A small network was shown many inputs. Here are its activations along a few directions, one row for each input.
Each table varies a few parts of the input and shows all the possible inputs, shuffled.
A made-up example of a description, with smaller parts first: ring(5) and (point or ring(9) or (values(2) and line(6))).
Shared parts are said once, and a part with two or three values counts as separate values.
In the rows, 128 means zero.

Other details of the inputs vary at random and push rows far along two fixed directions, the same in every table; ignore that.

A family of inputs:
row 1: [ 96 164 151 156 117 147 155 139 127 218 150 108 172]
row 2: [ 90 118 150 166 132 145 170 135 125 211 137 121 169]
row 3: [185 155 106 185  94 131  88 104  83 143 152 133 150]
row 4: [ 87 118 150 151 105 163 171 131 133 206 135 108 173]
row 5: [ 62 166 155  83 177  98 163 148 154 136 121 113 120]
row 6: [192 116 116 164  67 158 104 104 107 146 131 123 154]
row 7: [147 111 108 122 151  93 115 105 116  51 115 138 106]
row 8: [189 110 107 174  86 158  94 123  89 148 153 134 135]
row 9: [187 114 114 159  59 163  93 106 112 151 128 127 157]
row 10: [ 62 142 157 107 193 108 169 140 163 145 102 102 100]
row 11: [152 114 111 103 131 108 111 118 134  48 113 139 103]
row 12: [ 53 167 148  86 172 111 170 150 147 119 114 129 127]
row 13: [ 90 118 154 167 126 146 166 128 123 208 139 120 166]
row 14: [190 108 109 185 101 137  96 106  89 143 149 137 140]
row 15: [ 50 119 147 105 182 104 185 136 149 121 109 123 133]
row 16: [ 90 119 155 157 110 159 168 143 132 211 140 112 174]
row 17: [ 54 120 149  92 171 113 186 130 153 120 106 119 130]
row 18: [155 111 111 113 153 102 114 119 121  58 122 146  94]
row 19: [ 61 165 151  81 170  92 165 147 157 136 125 110 110]
row 20: [151 110 110 121 167 100 110 113 108  60 120 148  97]
row 21: [ 97 163 152 157 124 134 146 136 124 225 148 102 167]
row 22: [100 142 156 152 101 173 141 148 161 244 129  93 151]
row 23: [ 97 166 154 146 106 155 150 147 136 219 144 109 172]
row 24: [ 96 121 146 149 111 166 164 156 127 217 135 119 160]
row 25: [ 54 120 147  96 175 110 186 140 157 117 112 121 130]
row 26: [147 157 114  90 132 105  84 127 134  59 121 142  99]
row 27: [162 135 115 115 157 103  99 115 140  69 115 117  71]
row 28: [ 93 165 146 156 118 144 159 137 122 207 145 116 173]
row 29: [148 110 104 121 163  99 111 121 103  60 121 147  92]
row 30: [150 113 112  99 130 112 111 110 132  49 111 138 103]
row 31: [155 111 111 115 152 101 114 117 125  55 123 145  97]
row 32: [152 157 114  94 136  90  92 125 129  66 133 126  83]
row 33: [ 62 166 153  73 157 100 158 156 166 139 119 111 111]
row 34: [185 155 110 161  66 151  75 119 105 150 148 135 153]
row 35: [198 134 117 182  84 160  81 114 117 166 146 105 122]
row 36: [ 61 121 152  87 167 120 179 157 161 128 106 133 119]
row 37: [154 111 114 114 148  98 115 116 120  50 121 138 104]
row 38: [191 110 112 174  90 159  93 114  95 147 154 136 139]
row 39: [ 87 120 149 156 108 161 170 140 137 205 140 110 173]
row 40: [157 113 113 102 146 115 107 126 126  58 117 149  93]
row 41: [ 67 144 159  90 170 122 163 153 180 146 100 102 101]
row 42: [188 110 116 182  85 148  99 106 100 147 155 131 143]
row 43: [ 91 121 151 161 120 148 176 119 121 207 121 109 177]
row 44: [187 111 117 167  64 157  86 119 110 151 142 131 154]
row 45: [186 110 107 164  73 162  85 129 101 156 144 138 139]
row 46: [183 109 107 182  89 139 101  90  90 138 143 126 151]
row 47: [147 112 109  97 127 113 100 122 142  50 114 144 104]
row 48: [153 157 116  83 132 100  77 129 139  67 122 134  94]
row 49: [150 158 115 102 144 102  96 124 122  55 128 137  96]
row 50: [152 112 108 113 143  99 117 109 124  49 119 136 103]
row 51: [151 155 111 107 150  77  94 114 119  71 133 127  86]
row 52: [ 59 120 150  93 190 115 183 146 147 127 113 131 120]
row 53: [191 109 113 175  83 154  95 117  99 146 152 135 138]
row 54: [188 113 110 171  71 156  98 113 113 142 148 126 152]
row 55: [189 113 114 171  72 158 104 100 100 143 137 123 152]
row 56: [183 112 111 164  61 158  89 114 115 149 141 128 153]
row 57: [190 114  97 176  98 155 100 115  90 153 155 136 137]
row 58: [150 116  99  92 140 122  98 132 128  64 114 155  90]
row 59: [ 90 119 156 146  97 167 153 144 146 215 135 124 168]
row 60: [ 91 119 151 143 108 171 154 150 139 221 134 124 167]
row 61: [187 155 115 153  58 141  68 122 116 171 158 117 136]
row 62: [ 53 122 151  91 165 117 184 144 158 120 108 122 127]
row 63: [193 157 117 166  79 143  76 119 103 159 161 116 142]
row 64: [ 61 122 153  88 166 120 179 154 165 127 107 133 123]
row 65: [151 159 110  99 137 102  99 124 125  53 119 145 104]
row 66: [ 54 121 156  91 170 119 178 146 157 120 113 131 118]
row 67: [ 50 120 148  75 152 125 170 141 169 123  98 127 130]
row 68: [ 57 120 143  93 185 115 183 154 141 127 112 129 116]
row 69: [148 156 112 115 158  89  98 114 112  60 127 137 100]
row 70: [ 58 122 157  87 164 120 176 149 164 122 107 133 120]
row 71: [ 91 121 134 162 138 154 167 139 114 215 140 125 160]
row 72: [192 116 100 166  85 164  94 123 100 155 149 139 136]
row 73: [ 92 118 151 144 101 166 156 152 143 219 132 124 166]
row 74: [151 112 113  98 133 113  98 127 139  57 113 152  98]
row 75: [151 115 100 104 153 119 108 127 116  60 123 151  88]
row 76: [156 114 112 107 142 104 121 102 120  50 106 134 105]
row 77: [150 110 113 123 155  92 114 111 112  53 117 140 106]
row 78: [158 158 117  89 139  95  88 128 134  65 124 130  94]
row 79: [155 113 116 104 136 107 110 124 130  49 114 141 102]
row 80: [ 56 120 153  91 175 118 181 152 158 125 111 132 122]
Each input here is: line(5) and (point or line(4) or line(11)).
Changing only the line(5) part turns row 51 into row 33. The same change can be made to row 43. Which row results?
> row 6
Changing only the line(5) part turns row 2 into row 31. The same change can be made to row 15. Which row results?
> row 25
Change only the line(5) part in row 3. List by row number the other rows that result.
> row 12, row 28, row 34, row 65
A walk changes only the line(11) part. It starts at row 55 and steps to row 4. List the rest of the walk in order.
> row 62, row 39, row 16, row 66, row 80, row 53, row 38, row 8, row 75
Change only the line(11) part in row 74. List by row number the other rows that result.
> row 9, row 44, row 45, row 47, row 56, row 58, row 59, row 60, row 67, row 73

A family of inputs:
row 81: [160 120 118 167 110 137 119 105 117 140 134 116 141]
row 82: [ 42 121 167 128 164 135 202 158 139 211 137 120 158]
row 83: [ 51 106 156 110 151 138 186 154 160 175 116 113 142]
row 84: [138 157 141 155  73 158 112 141 131 197 150 113 157]
row 85: [185 101  99 129 117 122  94 112 101  79 137 149 100]
row 86: [ 50 104 164 113 146 139 185 155 167 171 114 121 142]
row 87: [ 60 123 140  92 161 119 174 145 135 126 112 141 129]
row 88: [152 114 117 165 107 131 111 106 115 145 140 123 142]
row 89: [145 142 126 174 110 160 109 140 121 221 145 118 141]
row 90: [128 116 142 181  75 184 147 139 117 218 143 129 190]
row 91: [ 67 135 140 106 172 115 176 132 144 120 106 128 135]
row 92: [188 119 109 150 130 110  92  94 105  68 128 128 107]
row 93: [157  99 115 147  99 151 118 128 113 149 146 137 140]
row 94: [178 101 110 142 109 139 107 116 121  99 128 123 115]
row 95: [157  97 124 152  93 153 116 130 119 149 145 144 142]
row 96: [100 151 135  55 167  79 132 135 149  60  98 127  89]
row 97: [138 159 132 152  78 157 114 138 125 198 152 106 156]
row 98: [143 130 132 182 107 155 138 127  95 187 149 126 170]
row 99: [166 112 104 138 104 132  96 107 108  97 129 142 136]
row 100: [162 128 125 151 104 158  90 141 130 168 131 133 123]
row 101: [162 160 127 153 106 119 101 116 115 151 149 116 139]
row 102: [ 53 167 156 105 150 115 175 147 163 184 123 107 146]
row 103: [136 106 144 178  79 185 151 138 125 222 149 124 177]
row 104: [ 88 110 128  73 167 101 143 142 144  48 101 161 104]
row 105: [ 50 134 156 111 154 139 194 137 145 171 106 119 152]
row 106: [185 117  97 133 114 127  97 110  96  68 126 147 112]
row 107: [185 169 110 129 124 106  68 116 111  76 153 130  96]
row 108: [151 103 129 157  90 147 110 114 127 144 132 129 148]
row 109: [139 161 142 153  77 164 109 141 136 199 159 117 157]
row 110: [ 84 165 137  63 164 107 133 149 162  88 120 124  98]
row 111: [139 120 142 188 104 166 152 131 105 225 159 116 172]
row 112: [184 107 108 148 131 105  91 107 104  74 138 135  98]
row 113: [175 122 100 151 117 129 107 115  99  95 135 143 130]
row 114: [100 145 134  52 165  83 129 141 156  55  99 128  96]
row 115: [ 45 151 178 104 128 136 182 163 171 209 116 109 167]
row 116: [ 84 171 137  65 166 103 136 144 155  91 119 123  91]
row 117: [ 77 124 125  91 178  97 156 141 135  83 114 148 116]
row 118: [150 120 116 154  98 142 114 107 102 145 134 135 148]
row 119: [184 115  97 131 112 129  92 102 109  62 120 141 120]
row 120: [158 108 130 159  93 153 117 113 129 139 127 123 146]
row 121: [189 133  99 126 128 126  67 121 114  96 123 140  80]
row 122: [163 151 124 148  97 122 101 121 120 152 142 117 146]
row 123: [191 100  99 127 116 133  99 117 110  72 132 143 106]
row 124: [ 88 126 120  81 185  83 143 123 138  49 102 147 102]
row 125: [174 113 103 139 105 142 106 120 104  96 130 142 133]
row 126: [103 115 125  90 187  92 151 130 151  54 104 128  83]
row 127: [177 107 111 146 111 135 109 110 114 103 128 123 109]
row 128: [ 53 126 161 114 153 137 192 135 154 174 105 106 143]
row 129: [183 162 100 127 114 103  71 116 115  73 142 128  97]
row 130: [180 102 103 131 111 120  84 101 117  71 124 135 112]
row 131: [ 61 134 149 106 178 104 171 133 133 124 114 133 135]
row 132: [170 116 116 157 122 114  96 100 104 104 138 128 123]
row 133: [142 151 133 150  78 152 118 127 130 199 146 108 164]
row 134: [169 120 108 154 122 120 101 117  88 102 145 147 132]
row 135: [ 83 172 142  83 177  85 139 146 144  88 120 119  96]
row 136: [104 118 134  93 194  88 151 129 142  54 106 126  83]
row 137: [ 51 141 161 124 170 128 194 138 138 170 115 118 157]
row 138: [102 146 130  80 205  89 121 145 144  73 103 140  65]
row 139: [171 105 106 153 118 120 101 112 114 104 140 131 113]
row 140: [130 150 147 162  68 162 128 135 138 226 148 112 177]
row 141: [171 102 110 144 109 129 102 112 112 107 133 129 110]
row 142: [ 97 111 120  80 188  88 147 136 141  57 116 149  87]
row 143: [194 109  95 140 127 120  98 111 105  71 138 144 103]
row 144: [ 42 121 167 121 143 153 201 144 163 205 110 100 165]
row 145: [147 112 130 166  95 169 143 126 109 195 146 121 154]
row 146: [183 159 103 116 107 111  73 116 112  76 136 127  94]
row 147: [135 113 132 171  88 156 128 112 115 195 139 113 160]
row 148: [190 151 115 129 120  93  75 111 107  78 136 128 110]
row 149: [150 112 123 155  90 148 110 115 116 141 133 143 156]
row 150: [ 82 174 135  75 174  94 135 145 158  89 125 125  95]
row 151: [102 103 136  81 171 106 148 137 162  49  95 136  87]
row 152: [ 78 114 126  78 167 110 154 145 140  81 107 148 118]
row 153: [ 57 139 154 100 164 146 162 168 162 194 109 117 125]
row 154: [ 49 125 162 111 146 145 190 144 159 165 105 127 159]
row 155: [143 156 133 153  80 147 119 122 122 203 146 108 157]
What do these inputs look like to the network?
> line(5) and (point or line(4) or (values(2) and ring(5)))
Changing only the line(5) part turns row 87 into row 104. The same change can be made to row 128. Which row results?
> row 120
A walk changes only the line(4) part. It starts at row 114 and steps to row 133. List the rest of the walk in order.
> row 97, row 110
Change only the line(5) part in row 125. List by row number the other rows that result.
> row 90, row 98, row 106, row 113
Change only the values(2) part in row 143. List by row number the other rows that result.
> row 142
